These are the activations of a small neural network, seen along a few directions. Each row is one input.
In each table, some parts of the input vary, and every possible input appears once, in random order.
Descriptions start from the smaller parts, as in this example, which fits no table here: one of 8 places around a ring, together with either a single point or one of 9 places around a ring or (one of 3 separate values, together with one of 6 places along a line).
Shared parts are said once, and a part with two or three values counts as separate values.
(in the rows, 128 means zero)

Other details of the inputs vary at random and push rows far along two fixed directions, the same in every table; ignore that.

Rows:
r1: [167 142 114 119 136 171 158 155 116  98  95 121]
r2: [165 137 123 108 129 170 153 152 114  95  90 118]
r3: [168  85 122 136 110 153 121 110 107  71  92 118]
r4: [100 153 101 132  32 112  94 123 104 102 129 170]
r5: [ 89 161 107 175 103 108  91  99 134  99 132 161]
r6: [ 89 123 134 156  62 101  70  94 144 129 123 158]
r7: [ 96 139 120 128  36 112  98 130 116 126 147 158]
r8: [147 131 108 152 141 144 124  99 118  57  91 138]
r9: [147 137  84 145 190 155 123 108 153  92 103 104]
r10: [113 122 115 138  39 110  97 134 121 123 131 164]
r11: [142 103 164 114 195 107 173 135 128 194 173  94]
r12: [133 123 101 157 165 149 129 109 130  59 100 121]
r13: [167  76 139 125 129 157 124 127 104  87  98 118]
r14: [110 156  95 148  69 101 116 137 113 102 135 171]
r15: [107 128 153 127 123  70 135 122 133 187 178 140]
r16: [140 108 132 121 149 160 120  96 113  91  82  98]
r17: [144 156  85 158 152 153 105  99 143  67  87 114]
r18: [160 110 142 124 142 154 135 127  90  80 106 113]
r19: [154 121 114 126 211 147 144 116 162 119 108  79]
r20: [151 141  93 127 133 160 144 165 114  78  79 135]
r21: [ 96 162 104 149  54 125  53  81 153  93 107 143]
r22: [109 154 122 159  70  98 103 108 112 110 148 159]
r23: [167  95 148 118 209 149 170 144 106 129 135  95]
r24: [135 118  99 152 189 154 135 112 128  84 110 116]
r25: [139 122 134  96 196 130 186 175 152 205 167 117]
r26: [129 101 176  94 164 123 141 106 134 184 139  98]
r27: [ 95 150 106 161  85  82 109 114 133 108 169 173]
r28: [148 126  84 140 134 147 151 148 111  63 116 133]
r29: [152  97 167 111 197 153 153 115 120 138 101  67]
r30: [135 139 110 163 127 156 109  98 111  55  82 123]
r31: [145 135 121 147 117 155 111  94 109  50  86 130]
r32: [138 146  66 142 139 167 138 167 120  68  99 150]
r33: [141 127 105 114  92 181 120 154 111  73  77 127]
r34: [144 128 151  95 185 129 185 173 146 207 158 110]
r35: [137 117 140 112 169 117 173 160 122 183 163 107]
r36: [ 97 156 141 154  94  98 101 100 135 140 149 156]
r37: [137 127 165 108 196 119 142 118 163 211 138  67]
r38: [159 134 106 102 108 176 139 141 111  82  81 129]
r39: [ 97 135 118 127 131  88 146 156 137 193 194 150]
r40: [127 117 144  94 191 123 181 189 151 201 154 106]
r41: [ 98 155 148 114 107 103 135 173 139 206 157 140]
r42: [168 101 152 121 178 153 158 137  97 115 120  97]
r43: [105 135 158 109  96  89 136 148 122 195 171 130]
r44: [105 137 127 133  62 113  87 110 101  99 134 167]
r45: [106 140 149 120 103  90 141 151 124 198 175 133]
r46: [149 116  93 150 162 154 135 131 102  59 124 142]
r47: [156  97 130 125 229 152 169 122 136 132 133  97]
r48: [105 146 120 154  84  92 101 121 112 105 147 178]
r49: [109 153 140 109 114  91 147 160 150 200 163 155]
r50: [ 98 136 132 144  64 123  81  87 131 100 127 156]
r51: [100 124 137 152  59 102  77  93 144 127 131 168]
r52: [ 87 134 156 136 139  77 120 112 150 192 159 134]
r53: [ 96 141 155 140 143  85 126 113 151 189 178 143]
r54: [ 80 143 124 154  52 119  65  86 131  96 120 155]
r55: [ 94 156 134 120 124  99 139 176 146 202 166 149]
r56: [107 147 102 159  53 116  50  85 160  98  97 152]
r57: [134 119 172  80 165 131 168 180 131 210 136  92]
r58: [160 123 142 112 184 155 131 107 142 128  89  65]
r59: [172  91 164 103 182 146 168 126 103 133 121  73]
r60: [ 95 143 153 106 119  93  94  97 166 206 145 110]
r61: [133 129 146 113 190 108 136 115 166 189 130  87]
r62: [ 89 149 122 157 113  89 109 106 153 128 164 167]
r63: [162  98 114 129 201 146 168 130 116 111 139 103]
r64: [ 97 124 150 131 137  78 134 141 138 177 195 151]
r65: [113 126 145 109  69 107 119 152 154 191 146 157]
r66: [160 102 129 113 133 153 136 107  96  86 102 104]
r67: [152  97 132 123 115 168 117 119  94  64 102 119]
r68: [160 100 118 111 119 173 134 165 122 104  74 118]
r69: [159 135  95 122 155 162 166 160 134  85 109 132]
r70: [101 141 148  99  70 116 121 148 146 185 156 148]
r71: [ 99 116 161 118  80  95 109 110 128 172 171 133]
r72: [150 124 114  96 126 174 140 158 108 102  78 114]
Each input here is: one of 8 places along a line, together with one of 9 places along a line.
- Changing only the place on the line of 8 turns r23 into r35. The same change can be made to r64. Which row results? => r28
- Changing only the place on the line of 8 turns r38 into r66. The same change can be made to r70. Which row results? => r71
- Which other rows does r32 become when the place on the line of 9 takes its other values? List them by row number. => r20, r33, r40, r41, r55, r57, r68, r72

Rows:
r73: [ 55 179 131 132  55  80 109 130 128 163 192 175]
r74: [195 114  94 123 180 200 167 138 123  68  57  72]
r75: [134 161  98 131 142 170 128 148 112  83  91 131]
r76: [ 93 175 117 145  29 106  83 115 100  81 111 201]
r77: [134 131 107 125  75 125 111 110 109 111 130 134]
r78: [107 100 127  97 193  67 168 142 128 206 175 102]
r79: [ 59 143 132 140  67  83  81  88 143 153 178 167]
r80: [161 124  72 135 124 194 130 147 130  30  63 127]
r81: [144 106 140 109 128 130 148 144 137 136 125 144]
r82: [185  96 132 123 189 201 171 154  77  58  66  77]
r83: [130  86 162 133 174 137 135 119 129 148 129  97]
r84: [166 138  87 170 127 161 126 132 107  60 101 133]
r85: [101 164  79 148  73 129  88 146 150 101 128 184]
r86: [ 92 148  92 159  53 136  53  87 128  59  82 166]
r87: [106 114 138 102 123 108 148 149 151 186 187 133]
r88: [177  66 171  73 189 147 178 155 130 175 118  97]
r89: [128 148  96 176  55 125  97 120 113  72 113 157]
r90: [ 98 153 129 128  78  92 110 131 155 191 149 138]
r91: [108 118 149 132 135 100 133 168 149 202 189 149]
r92: [150 109 174 122 211 115 157 143 140 202 166  79]
r93: [105 145  91 155 114 139  94  90 125  73 137 159]
r94: [152  97 183 116 207 120 170 141 142 196 155  62]
r95: [107 146 145 121 113  99 108 120 155 176 139 113]
r96: [105 119 128 129 139 130 124  98 138 126 150 124]
r97: [ 87 115 167 109 148 103 118 118 166 218 152 110]
r98: [ 72 182 120 148  69  64  82 102 147 165 203 172]
r99: [105 179 120 143  96 116 119 133 117 107 134 185]
r100: [ 89 169 125 128  97 122 120 146 133 140 128 143]
r101: [109 142 150  99 162 118 156 149 119 188 181 120]
r102: [172  99  69 123 215 159 163 144 107  58  48  81]
r103: [168  93 102 107 143 180 152 139 112  68 105 109]
r104: [ 87 162 124 172  51  76 101 129 143 160 173 169]
r105: [143 126 178 104 198  97 161 128 155 215 168 105]
r106: [114 150 120 127 115 100 130 126 137 178 185 141]
r107: [181  78 113 130 138 185 135 151  97  55  75 111]
r108: [120 119 168  82 153 129 144 155 120 200 125  95]
r109: [138 120 130  99 128 155 138 131  84 102 114 111]
r110: [ 89 157 125 122  75 113 115 127 107 125 153 153]
r111: [138 148 109 130 140 134 132 140 145 154 127 120]
r112: [183  93 164  94 191 140 189 137 132 174 118  82]
r113: [191  97 117 104 166 184 152 135 114 106  62  69]
r114: [ 84 146  77 180  90  64  96 132 113  96 134 176]
r115: [ 85 156 101 159  88 129  81 100 153  91 110 156]
r116: [128 124 167 118 188 129 163 168 114 187 159 107]
r117: [ 79 120 146 120  92  94  91  91 133 166 167 144]
r118: [145  92 122  96 120 147 134 139 115 120 130 121]
r119: [123 105 172 114 183 118 155 111 156 176 143 115]
r120: [128 113 176 113 181 130 174 166 118 185 152  93]
r121: [168 117 145 117 141 136 129 105 118 100  93 109]
r122: [ 79 157 102 136  64  92  97 137 146 152 196 193]
r123: [ 96 110 168 143 153 104 127 121 150 185 167 120]
r124: [125 189  61 175  77 145  67 104 130  27  85 162]
r125: [127 135 120 126  88 118  96  95 114 100 131 125]
r126: [177  95 145 130 163 155 131 121 104  95  92  77]
r127: [212  94 142 108 210 182 175 115 114  71  64  67]
r128: [160 115 121 138 127 179 128 141  71  47  70 114]
r129: [160 103 179  82 200 148 190 152 112 166 116  90]
r130: [165 103 172  95 195 122 196 142 149 205 145  87]
r131: [ 86 141 142 145  85  93  92  91 146 136 141 176]
r132: [150 158  97 146 112 173 137 126  96  11  67 154]
r133: [168 136  85 143 134 174 127  99 109  15  89 104]
r134: [203  66 117  85 194 212 165 158 114  83  49  66]
r135: [130 145 147 123 140  94 148 133 149 201 168 145]
r136: [120  82 177 124 160 120 125 118 128 180 141 101]
r137: [131 109 166 115 203 123 153 115 151 182 149 120]
r138: [192 109  97 125 175 190 161 146 120  46  79 134]
r139: [124  98 156  85 155 124 153 166 160 214 146 103]
r140: [142 130 136 124  93 112 126 116 124 138 118 143]
r141: [119 117 155 108 131 103 156 151 159 184 162 149]
r142: [132 140 110 135 100 129 109  97 118  79 125 122]
r143: [135 111 149  99 141 113 159 130 133 195 168  96]
r144: [112 169  91 142  74 157 100 132 106  53  77 151]
r145: [135 122 148 144 130 116 120 122 127 132 133 107]
r146: [ 95 133 124 154  76 102 112 152 144 140 163 170]
r147: [130 126  89 166  65 149  98 140 113  43 102 168]
r148: [114 135 115 138 158 146 109 114 149 125 115 127]
r149: [129 107 150 124 132 129 115  94 127 118 106 137]
r150: [117 160 101 147  60 125  68 101 128  78  90 141]
r151: [ 85 128 153 154 141  95 106 120 147 184 178 146]
r152: [163 113  75 139 178 130 155 127 101  43  66 129]
r153: [ 94 158 117 137  70  87 119 117 142 162 182 152]
r154: [ 97 140 140 152  49  77  91 126 126 176 163 158]
r155: [ 95 160 141 129 112  90 109 122 166 183 153 123]
r156: [133 177  85 175  65 130  91  89 126  13  88 173]
- Changing only one part turns r98 into r105. The same change can be made to r109. Which row results? => r76
- Changing only one part turns r142 into r127. The same change can be made to r122. Which row results? => r138
- What is each input in this table made of? => one of 4 separate values, together with either a single point or (one of 4 places along a line, together with one of 5 places along a line)
- Which other rows does r130 become when the place on the line of 5 takes its other values? List them by row number. => r119, r132, r141, r156
- Which other rows does r86 become when the choice among 4 separate values takes its other values? List them by row number. => r117, r136, r149
- Which other rows does r123 become when the place on the line of 4 takes its other values? List them by row number. => r83, r136, r151
